These are the activations of a small neural network, seen along a few directions. Each row is one input.
In each table, some parts of the input vary, and every possible input appears once, in random order.
A made-up example of a description, with smaller parts first: values(2) and (point or line(9) or (line(4) and ring(5))).
Shared parts are said once, and a part with two or three values counts as separate values.
(in the rows, 128 means zero)

Other details of the inputs shift rows strongly along two fixed directions, in all tables alike. That doesn't count.

Table:
row 1: [202 135 143 193  85 130  75 169 173 130 161]
row 2: [161 203 154  98  78 135 144 193 147 186 181]
row 3: [145 151 135  70 143 118 128  96 152 156 111]
row 4: [172 115 140 167  87 140 114 208 148 157 188]
row 5: [ 75 132 105  65 199 125 180  68  88  87  86]
row 6: [145 148 142  60 132 124 133 104 141 154 102]
row 7: [102  90 146 147 131 118 133 135 122  94 149]
row 8: [ 67  35  77 137 177 124 156  68 105  86  76]
row 9: [120  72 116 138 119 139 141 150 113 117 121]
row 10: [ 89  89 132 156 121 110 134 116 143 116 144]
row 11: [107  97 146 158 135 121 117 133 114  92 141]
row 12: [141 128 163 179  61 123 103 185 154 159 182]
row 13: [144  65 144 123 141 117 108 113 148 110 130]
row 14: [108 167 122  83 127 128 166 117 128 154 125]
row 15: [123 164 104  90 132 141 158 123 120 161 112]
row 16: [108 184 133 100 149 121 145 109 130 130 146]
row 17: [180 208 137 115  87 149 120 194 130 190 158]
row 18: [149  91 121 164 110 128 105 112 139 100  89]
row 19: [127 175  97 110 146 135 137 111 122 159 112]
row 20: [156  91 130 156 114 132 104 125 127  87  90]
row 21: [110  94 115 172 128 123 111 119 126 123 124]
row 22: [111  89 122 163 116 130 116 127 115 121 116]
row 23: [131  86 116 158 140 138 119 143 108 109 126]
row 24: [142 121 171 160  61 124 117 200 150 146 190]
row 25: [107 171 115  93 137 121 161 109 139 156 135]
row 26: [103  99 136 166 137 118 114 119 126  99 147]
row 27: [ 90  84 139 146 109 117 139 126 131 115 135]
row 28: [158 153 150  61 154 126 127 114 133 134 116]
row 29: [126 180 126  99 137 140 133 126  97 136 106]
row 30: [136 178 102 111 158 140 131 117 115 144 124]
row 31: [169 185 125 110 150 135 115 108 125 108  92]
row 32: [152 148 150  53 136 128 132 117 129 140 102]
row 33: [106  83 123 148 135 120 140 127 136 109 154]
row 34: [102  91 147 150 116 123 123 136 110  99 128]
row 35: [123  94 130 164 139 132 110 137 106 100 129]
row 36: [122  81 106 154 140 133 131 133 128 117 140]
row 37: [129 171 104 102 134 142 141 120 111 158 104]
row 38: [127 188 116 116 158 134 123 109 113 135 125]
row 39: [103 187 128 111 141 118 135 101 129 144 127]
row 40: [148  96 114 173 122 122 100 104 150 101  96]
Each input here is: ring(5) and (values(2) or ring(6)).
Question: The inputs of row 19 and row 17 match in every part but the ring(5) part. If row 3 is changed in the same way as row 19 into row 17, which row does it become?
Answer: row 32
Question: Which other rows does row 23 become when the ring(6) part takes its other values? List them by row number.
Answer: row 4, row 5, row 7, row 11, row 35
Question: Which other rows agree with row 37 in the ring(5) part? List them by row number.
Answer: row 6, row 12, row 14, row 15, row 18, row 22, row 27
Question: Which other rows does row 32 become when the values(2) part takes its other values? List them by row number.
Answer: row 20

Table:
row 41: [169 173 157 109 102 122 112 155 158 157 151]
row 42: [165 163 146 106  97 135 123 161 147 174 149]
row 43: [112  27 130 153 114 122 128 135 126 107 131]
row 44: [119  60 148 188  96 113 109 156 149 113 175]
row 45: [163 172 129 123  98 140 126 164 144 175 146]
row 46: [147 183 125 137 105 135 128 168 131 171 161]
row 47: [161 184 150 126 106 125 106 148 154 153 160]
row 48: [158 171 159 110 102 122 121 154 157 164 158]
row 49: [ 91  33 145 154 120 113 135 136 133  99 149]
row 50: [131  31 130 154 117 126 110 131 131  98 114]
row 51: [188 174 128 125 103 143 111 160 148 163 133]
row 52: [ 90 149 122  60 176 116 164  71 109 113  91]
row 53: [116 175 106 100 181 131 135  64 100  95  72]
row 54: [ 97  34 116 167 116 130 140 145 120 110 137]
row 55: [177 185 151 129 110 127 101 144 156 148 153]
row 56: [122  52 111 189 126 130 105 133 119  95 116]
row 57: [127 180 151 121 106 125 134 160 147 162 185]
row 58: [124 167  93  97 184 139 137  73  95 107  64]
row 59: [111  50 114 190 125 129 114 134 118 102 122]
row 60: [ 74 162  93  88 181 135 170  88  84 121  93]
row 61: [ 79 171 104  93 176 125 160  73  93 107  93]
row 62: [146  34 132 157 120 128 105 127 133  94 107]
row 63: [ 95 150  92  73 172 134 169  81  96 124  80]
row 64: [100 174 105  96 178 129 141  69  98  99  78]
row 65: [148 193 141 143 103 132 117 155 141 158 160]
row 66: [184 173 158 113 106 124 107 150 160 153 144]
row 67: [ 99  26 133 150 115 125 137 142 123 110 141]
row 68: [129  40 113 171 118 131 113 134 128  99 110]
row 69: [ 91 163 118  80 181 122 149  62 109 107  90]
row 70: [125 190 141 137 103 131 135 167 134 161 178]
Question: The inputs of row 63 and row 51 match in every part but one. If row 46 is changed in the same way as row 63 into row 51, which row does it become?
Answer: row 58
Question: What is each input in this table made of?
Answer: line(5) and ring(6)
Question: Which other rows does row 50 become when the ring(6) part takes its other values? List them by row number.
Answer: row 41, row 47, row 56, row 64, row 68

Table:
row 71: [ 95  63 132 138 110 119 142 149 128 131 153]
row 72: [115 172 107  92 166 131 139  71 111 120  86]
row 73: [120  72 134 189  98 124 112 147 141 120 160]
row 74: [133  34 122 182 139 119  93 106 134  71 101]
row 75: [107 172 131  64 160 124 157  92 115 124 107]
row 76: [113 125  95 112 185 129 130  60 102  87  47]
row 77: [161 206 156 113  93 128 124 170 154 172 178]
row 78: [104  65 150 171 103 114 123 160 139 117 176]
row 79: [160 191 160  99  88 132 132 173 152 184 173]
row 80: [107 170 107 113 152 133 151 109 100 125 112]
row 81: [103  73 128 193 104 124 127 169 121 123 170]
row 82: [114 128  91 114 188 140 126  67  88  81  53]
row 83: [133 115 166 147  83 117 125 185 154 156 197]
row 84: [123 104  98  83 186 133 140  63 107  95  52]
row 85: [157 206 142  65 127 135 138 126 135 165 122]
row 86: [ 79 153 127  57 165 124 174  92 103 135 111]
row 87: [173 196 140  68 136 135 123 117 135 155 103]
row 88: [141  87 143 157 112 122 107 138 142 107 136]
row 89: [ 71 113 107 136 155 133 151 115  93 108 125]
row 90: [187 130 142 177  87 131  79 162 162 148 153]
row 91: [116  91 115 106 141 127 137 102 117 109  92]
row 92: [ 94  16 123 155 119 120 133 126 122  93 122]
row 93: [165  53 136 163  96 126  93 154 148 120 126]
row 94: [ 84  54  93 155 172 135 130  79  86  59  72]
row 95: [ 80 185 109  91 163 126 167 100 104 140 113]
row 96: [100 111 119  80 180 122 147  61 104  83  69]
row 97: [188 110 161 152  93 124  87 164 162 134 148]
row 98: [129 101 142 148  90 127 136 184 149 165 189]
row 99: [147 154 127 148 112 132 116 143 139 142 131]
row 100: [148 205 136 132  98 133 129 166 145 175 162]
row 101: [158 184 138 104  99 136 140 169 151 183 168]
row 102: [192 126 157 162  89 126  81 169 164 137 154]
row 103: [126 222 116 100 137 144 144 132 111 154 134]
row 104: [134  37 110 195 137 128  98 117 113  74  94]
row 105: [151 220 115 103 137 139 134 126 115 152 117]
row 106: [108 214 125  90 136 128 153 120 123 169 149]
row 107: [161 207 124  71 131 140 144 129 137 171 123]
row 108: [138  92 133 167 115 123 106 135 144 110 138]
row 109: [112  83 131 165 119 120 122 133 136 107 146]
row 110: [ 92  81 133 162 122 116 132 139 132 116 161]
Question: What is each input in this table made of?
Answer: line(4) and line(10)
Question: The inputs of row 97 and row 96 match in every part but the line(4) part. If row 76 is changed in the same way as row 97 into row 96, which row does it become?
Answer: row 99
Question: Which other rows does row 106 become when the line(10) part takes its other values? List them by row number.
Answer: row 71, row 78, row 81, row 83, row 86, row 89, row 95, row 98, row 110
Question: Which other rows does row 74 become when the line(4) part takes its other values? List them by row number.
Answer: row 108, row 109, row 110
Question: Which other rows does row 75 become when the line(10) part takes its other values? List them by row number.
Answer: row 73, row 77, row 79, row 80, row 92, row 100, row 101, row 103, row 109
